Each row below holds a small network's activations on one input, seen along a few directions.
In each table, some parts of the input vary, and every possible input appears once, in random order.
A made-up example of a description, with smaller parts first: one of 3 separate values, together with either a single point or one of 11 places along a line or (one of 4 places along a line, together with one of 8 places around a ring).
Shared parts are said once, and a part with two or three values counts as separate values.

Other details of the inputs vary at random and push rows far along two fixed directions, the same in every table; ignore that.

Rows:
r1: [ -3 -19  34 -27  37  18 -16 -17  -7 -45  27]
r2: [-15 -26 -11 -16 -34  26  -9 -18 -27  18  -6]
r3: [ 16  -3   9 -40  57 -42 -26  43  -8 -95  24]
r4: [-28 -31   8  13 -11  34   0 -34   0  24   8]
r5: [-14  -8   1 -39  20  -4 -12  27 -30 -49   1]
r6: [101  93 -43  59  -9 -85  42  38  60  73 -32]
r7: [ 16  21  36 -31  79 -27  -7  27   8 -87  24]
r8: [-15 -41 -10 -13 -32  19 -10 -16 -21  21  -5]
r9: [ 12   8  30 -19  71 -28 -16  26  19 -87  30]
r10: [-45 -19 -26  -6 -55  41  11   2 -33  39 -36]
r11: [-42  -2  -5  15 -36  48  22 -12  -3  44 -29]
r12: [-26 -28   4  20 -38  42   6 -38   9  54  -7]
r13: [-25 -38 -24   4 -46  25  -3 -23 -24  43 -10]
r14: [-28 -13  25 -17  39  16 -16  10  -4 -55  14]
r15: [ 37  -1  25 -43  56 -43 -27  21 -21 -91  37]
r16: [ 106  102  -40   63  -27 -104   36    3   60   74  -25]
r17: [-33 -15   7  22 -41  45   2 -35  -4  39   2]
r18: [-43 -16 -30   4 -50  29  -3   4 -21  31 -28]
r19: [ 66  67   5  44  17 -61  21 -12  52  25   6]
r20: [-37 -30   7   9   6  51   3   5  -6  23   3]
Description of these inputs: one of 2 separate values, together with either a single point or one of 4 places along a line or one of 5 places around a ring.
Changing only the choice among 2 separate values turns r8 into r12. The same change can be made to r2. Which row results? -> r1

Rows:
r21: [-15  -2 -29   4 -70  33  11 -21  -9  50 -32]
r22: [ 29  42   1  47  21 -16  26  22  34  33   0]
r23: [  3 -34  27 -33  67 -22 -50   2 -20 -86  58]
r24: [ 21  38 -15   9 -20 -14  29   0   9  46 -38]
r25: [-34 -57 -18 -16 -26  27 -14  -2 -57  16   9]
r26: [ 54   3 -15 -12  17 -47  -2  20  -3   5   1]
r27: [-61 -43   7   5 -43  77  12 -43 -19  69 -22]
r28: [-72 -42   8  -5 -45  74 -26 -40 -31  12  12]
r29: [ 50  44   0  40  23 -24  28  24  55  44 -15]
r30: [ -1  30   0  42 -28   9  33 -31  10  65 -13]
r31: [ 20   8  22 -56  69 -32 -10  18  -8 -95   7]
r32: [ 35  -3   2  14   9 -48  -9 -10  28 -11  18]
r33: [-56 -40  21 -50  15  19 -20   1 -38 -78   7]
r34: [ 80 116 -35  56  10 -93  29  51  70  24 -26]
r35: [-56  -7 -13  37 -29  50  -1  -4  11  47  -6]
r36: [-67 -23 -31  26 -69  49  12  10  -1  54 -39]
r37: [-53 -21 -36  16 -53  58  16  10  -3  60 -43]
r38: [ 69  47 -34  28 -21 -90  13  14  41  18 -12]
r39: [-20 -25  25 -43  76   7 -17  57 -41 -90  29]
r40: [  0 -12  40 -21  80 -19 -17  32  21 -98  37]
r41: [-44 -97   7 -75  33  34 -48   6 -67 -77  26]
r42: [ -8  -5  44 -24  50 -18 -10  -9   8 -80  25]
r43: [ 46  27  39 -27  88 -45  -1  -1  27 -85  23]
r44: [-72 -22  -3 -23 -23  42 -15 -11 -44 -16  -8]
r45: [ 42  -5  49 -44  71 -15 -17   4  -1 -74  40]
r46: [-56 -37   4  16 -74  61  -4 -45  -4  42 -10]
r47: [ 15 -30  15  -7  34 -10 -14  -6 -21 -19  40]
r48: [-34 -27  -4   6 -57  64   4 -45  -4  50 -11]
r49: [100 120 -26  39 -14 -97  21  18  56  19 -18]
r50: [  4 -52  13 -31  46   0 -27 -14 -12 -47  36]
r51: [-42 -33 -10 -12  -8  50   4  31 -20  21 -22]
r52: [ 34  41 -15  18 -37 -16  21   4  -4  40 -17]
r53: [ 18  30 -17  16 -54 -21  11  -4  19  22 -25]
r54: [ 78  70 -22  22 -29 -48  31   9  34  56 -33]
r55: [-39 -15   5 -19  -6  31   5  -3 -48  -5  -6]
r56: [ 35  47  40 -17  86 -57 -14   7  20 -92  38]
r57: [-73 -56  -1   6 -17  83  -3 -13  -7  27  -8]
r58: [ 18  24   0  37 -41  11  21 -27   8  61  -2]
r59: [ 11 -40   5  -6  11   8 -11 -14  -8  19  16]
r60: [ 40  44 -49  38 -41 -55   3   3  18  55 -17]
Describe the family of inputs behind these rows. -> one of 2 separate values, together with one of 4 places along a line, together with one of 5 places around a ring
Changing only the choice among 2 separate values turns r34 into r35. The same change can be made to r38. Which row results? -> r32
A walk changes only the place on the ring of 5. It starts at r37 and steps to r36. List the rest of the walk in order. -> r34, r39, r51
Change only the choice among 2 separate values in r50. List by row number the other rows that result. -> r41
Change only the place on the line of 4 in r25. List by row number the other rows that result. -> r39, r52, r55
